A small network was shown many inputs. Here are its activations along a few directions, one row for each input.
Each table varies a few parts of the input and shows all the possible inputs, shuffled.
Descriptions start from the smaller parts, as in this example, which fits no table here: line(4) and (point or ring(9) or (values(3) and ring(5))).
Shared parts are said once, and a part with two or three values counts as separate values.
In the rows, 128 means zero.

Other details of the inputs shift rows strongly along two fixed directions, in all tables alike. That doesn't count.

Rows:
r1: [126 122 167 120 128 157 116 144 105 133 107 113 112 159 138]
r2: [154 140 140 149 120 121 134 136  79 149  96 124 121 153 110]
r3: [131 127  86 137 136  95 129 118 142 120 136 172 158  89 107]
r4: [137 141 133 148 100 144 148 139  99 138  96  99  92 149 129]
r5: [125 119  95 133 124  97 113 120 142 119 146 156 152  78 104]
r6: [108 185 103 113 130  98  57 161 163  94 106  54 106 125  98]
r7: [ 76 198 101 102 122 107  21 151 162  81  85  34 110 114 106]
r8: [100 202 128  89 138 111  46 140 159  85  92  70 112 121 113]
r9: [153 140 148 145 110 123 122 148  83 147 101 125 115 150 106]
r10: [158  58 142 149 160 151 199 106 123 168 170 191 152 138 158]
r11: [ 86 203  82 118  87  89  60 160 160  74  85  37  85 104  96]
r12: [104 122 116  99 147 125  88 110 176 108 143 143 149  90 131]
r13: [135 120 107 119 161 112 128 116 174 123 156 154 149 106 129]
r14: [157 151 150 135 121 124 136 131  82 134 105 134 125 169 116]
r15: [126 140 136 143  97 140 151 150  99 123 100 101  87 154 134]
r16: [159 145 157 133 111 125 121 132  85 141 111 127 122 160 114]
r17: [145 139 142 147 117 122 131 137  78 141  99 114 116 152 108]
r18: [165  75 139 146 142 133 195  86  91 161 162 210 168 135 149]
r19: [105 124 159 121 133 149 126 150  96 125 111 108 110 170 158]
r20: [107 119 164 123 120 156 108 149 104 128 113 102 113 165 149]
r21: [155 145 145 138 123 122 136 137  83 140 100 136 122 168 112]
r22: [104 130 123  99 146 126  88 106 176 105 147 144 152  90 135]
r23: [140 124  91 130 138  96 122 100 140 128 140 163 163  92 110]
r24: [114 126 115 102 122 120 141 121 167 143 165 136 179  88 118]
r25: [ 94 118 104 106 138 125  85 122 175  99 143 130 150  83 132]
r26: [118 118  83 134 108 117 128 121 168 112 146 143 133  70 124]
r27: [117 137  84 121 121 116 138 105 164 105 151 153 137  86 134]
r28: [132 184 121 109 128 105  48 148 172 107 105  64 111 124  89]
r29: [120 133  86 127 121 120 135  95 162 114 150 144 140  81 133]
r30: [ 96 117  75 136 110 108 132 112 166 105 146 125 132  75 132]
r31: [125 131 172 112 146 152 131 135 102 132 108 125 111 169 149]
r32: [124 115  98 123 154 113 126 126 172 115 156 143 146  98 127]
r33: [127 108 104 124 141 120 112 125 174 119 160 137 147  94 121]
r34: [124 127 162 118 142 150 133 145  99 130 105 119 110 164 147]
r35: [138 119 121 119 147 119 114 110 177 124 163 148 151 102 127]
r36: [126 137 176 117 142 156 123 119 105 136 110 118 117 165 148]
r37: [145  61 136 146 119 160 205 104 113 156 170 201 136 123 164]
r38: [131 148 162 111 117 142 167 149 103 160 122 106 142 164 126]
r39: [152 128 153 137 143 140 145 149 111 145 117 120 111 169 131]
r40: [157 142 152 136 113 123 118 138  86 145 105 127 118 158 108]
r41: [108 119  76 136 114 114 136 110 165 108 143 131 134  72 129]
r42: [138 122 115 123 157 117 125 100 172 128 159 146 153 105 130]
r43: [129 140 144 144 115 118 134 148  77 132 104 119 110 161 110]
r44: [126 129 170 117 143 155 124 124 104 139 106 116 114 165 144]
r45: [109 117  84 132 105 116 124 122 169 104 148 133 131  69 125]
r46: [116 125 161 119 137 152 130 147  98 125 108 112 110 165 151]
r47: [134 145 133 144 100 140 152 149  99 131  97 110  89 155 131]
r48: [146 124 152 139 136 145 135 141 111 145 119 103 111 165 128]
r49: [133 137 150 143 105 120 117 150  80 137 109 110 107 152 106]
r50: [139 145 138 139 105 146 143 131  99 138 101 102  94 155 130]
r51: [135 123 150 139 133 143 132 143 109 143 123  99 109 169 132]
r52: [138 116 108 123 158 115 124 105 173 131 155 146 151 104 126]
r53: [157  73 155 137 166 148 198 104 127 156 177 201 153 146 166]
r54: [140  44 148 146 145 156 189 117 122 159 185 188 149 141 163]
r55: [140 150 151 133  94 149 131 137 103 131 111 104  93 154 130]
r56: [125 126 160 123 138 154 125 134 101 137 103 109 113 161 141]
r57: [139  58 134 157 138 131 201 100  84 161 165 202 156 127 146]
r58: [116 125 159 125 134 156 122 137 100 132 105 104 114 161 146]
r59: [116 130  79 124 123 114 138 111 165 109 147 154 135  84 130]
r60: [122 125  87 134 134  94 127 118 141 113 141 163 155  86 106]
r61: [136 110 106 126 144 118 116 124 175 126 157 144 148  95 120]
r62: [132 146 162 115 115 144 162 139 104 166 120  96 143 159 124]
r63: [ 97 114  82 132 101 109 121 123 171 101 152 128 130  71 129]
Each input here is: values(3) and (point or (values(4) and line(5))).
Q: Changing only the values(3) part turns r34 into r1. The same change can be made to r19. Which row results?
A: r20
Q: Change only the values(4) part in r1. List by row number the other rows that result.
A: r9, r26, r61
Q: Change only the values(3) part in r44. List by row number the other rows that result.
A: r12, r31

Rows:
r64: [157  70 106 145 154 130 176  97 165 150 189 188 165 102 138]
r65: [138 128  98 121 134 105 130 124 176 129 163 134 158  96 109]
r66: [124 193 124 145  89 123  84 170 104 100  65  46  51 159 105]
r67: [ 90 165  57 127  95  87  73 134 181  83 120  92 115  55  96]
r68: [139 158 175 128 121 132 125 145  53 145  77 105 118 182 114]
r69: [174 103 200 148 127 173 220 136  58 199 134 140 124 213 150]
r70: [163 102 210 143 125 167 196 123  22 177 108 176 129 204 156]
r71: [148  86 114 126 144 134 198  88 164 161 197 201 188  97 146]
r72: [154 142 165 146 126 136 107 146  59 139  78 111  99 189 116]
r73: [ 90  50 145  91 199 158 129  85 162 118 194 209 180 101 187]
r74: [135 175  74 118 141  83  68 127 209  94 135  91 126  83  87]
r75: [148  64 120 144 164 121 167  94 114 138 163 227 156 115 151]
r76: [136 114 163 153  84 157 179 158  57 147 103 113  87 178 142]
r77: [105 202 130 129  78 126  99 165  93 114  63  33  80 154  98]
r78: [131  64 111 138 153 113 157  90 129 137 167 223 175  88 137]
r79: [135 130 169 138  83 164 183 141  60 151  98 115  92 177 147]
r80: [114 115  70 143 111 113 124 120 157 104 141 138 123  74 129]
r81: [ 58 102 111  95 149 146  99 113 199  88 157 119 136  91 181]
r82: [ 90 158 115  74 174 130  48 136 240  92 139  76 146  85 131]
r83: [130 196 150 121 109 107  60 168  83 115  60  66 100 169  85]
r84: [127 173  80 115 127  83  68 130 203 106 138  86 137  74  83]
Q: Changing only one part turns r66 into r74. The same change can be made to r77. Which row results?
A: r69
Q: Describe the family of inputs behind these rows.
A: values(3) and (point or line(6))
Q: Start at r70 and move only the line(6) part, one step at a time. The first step leads to r68. Which rows follow, in order?
A: r83, r78, r72, r75

Rows:
r85: [135 186 106 120 120  97  79 142 156 121 107  74 125 118  82]
r86: [159  71 129 147 170 138 175  89 123 137 159 218 141 130 161]
r87: [129 128 172 128 123 148 136 132  73 141  99 127 119 169 141]
r88: [120 131 172 125 123 147 143 135  73 138  99 127 117 170 142]
r89: [115 162 124 110 136 116  71 148 168 106 118  71 117 127 114]
r90: [156 140 159 137 111 146 162 135  89 154 112 113 115 169 127]
r91: [113 173 124 108 123 109  63 135 133 104 101  98 126 117 103]
r92: [142 120 153 150  99 146 150 142  82 140 108 121  94 165 131]
r93: [120 162 100 133 111 100  79 154 141 102 103  84 107 109  94]
r94: [110 111  91 114 156 102 102 104 163 112 159 166 173  72 121]
r95: [133  64 138 132 158 137 168 108 110 147 167 204 170 127 152]
r96: [114  93  69 138 136 101 130 105 173 111 167 170 157  57 122]
r97: [119  58 112 152 124 143 210 101 112 141 172 205 146 110 168]
r98: [148 140 156 135 113 144 172 136  88 151 116 118 114 166 131]
r99: [106 170 121 106 123 132  78 143 163 104 107  68 109 122 123]
r100: [128 123  70 121 146  87 122 108 196 122 171 161 178  63 107]
r101: [122 125 168 122 125 168 154 144 105 141 113 105  99 174 156]
r102: [136 188 106 116 110  99  83 139 156 115 111  83 121 110  87]
r103: [110 106  96 112 147 124 119 105 198 112 174 154 157  74 140]
r104: [139 116 176 131 136 159 140 142 109 149 123 104 107 179 145]
r105: [133 121 148 151  98 147 154 140  77 139 104 116  95 163 141]
Q: Describe the family of inputs behind these rows.
A: point or (values(4) and line(5))
Q: Change only the values(4) part in r88. List by row number the other rows that result.
A: r97, r98, r101

Rows:
r106: [102  81 118 129 136 137 169  91 113 126 155 194 167 104 162]
r107: [124 156 153 120 142 119  84 137  94 125  88 107 125 150 112]
r108: [123 104 166 148 109 156 134 147  66 126 104 117  82 164 155]
r109: [125 156 176  97 119 153 128 147 128 145 118  89 130 152 125]
r110: [142 163 137 138  88 124 148 134  94 142  97  93 111 155 104]
r111: [151 180  67 125 140  62  50 128 191  91 133 115 134  73  71]
r112: [125  91 141 114 138 158 189  99 142 155 171 158 150 127 166]
r113: [121  77 123 132 141 153 184 118 150 136 169 164 133 122 176]
r114: [137 159 155 114 151 138  95 147 133 135 103  73 122 163 114]
r115: [149 163 151 132  95 120 141 146  97 155 106 104 130 149 103]
r116: [113 144 173 112 114 148 124 147  64 139  94 116 123 177 129]
r117: [105  76 103 134 135 137 171 101 128 114 152 195 146  91 166]
r118: [ 97 133 109 122 126 126  90 146 187  97 138  83 101 108 133]
r119: [132  86  80 159 107 123 153 114 148 131 158 155 128  82 128]
r120: [126 142  71 140 106 104 138 127 156 110 131 132 121  86 107]
r121: [137  93 131 126 165 120 112 105 127 121 140 190 145 125 137]
r122: [169 133 160 154 129 125 157 147  69 160 111 124 118 186 112]
r123: [126 167  91 107 163 101  38 122 217  95 135  96 137  88 104]
Q: Changing only one part turns r111 into r110. The same change can be made to r123. Which row results?
A: r112
Q: Describe the family of inputs behind these rows.
A: values(3) and line(6)
Q: Change only the values(3) part in r114. List by row number the other rows that result.
A: r107, r122
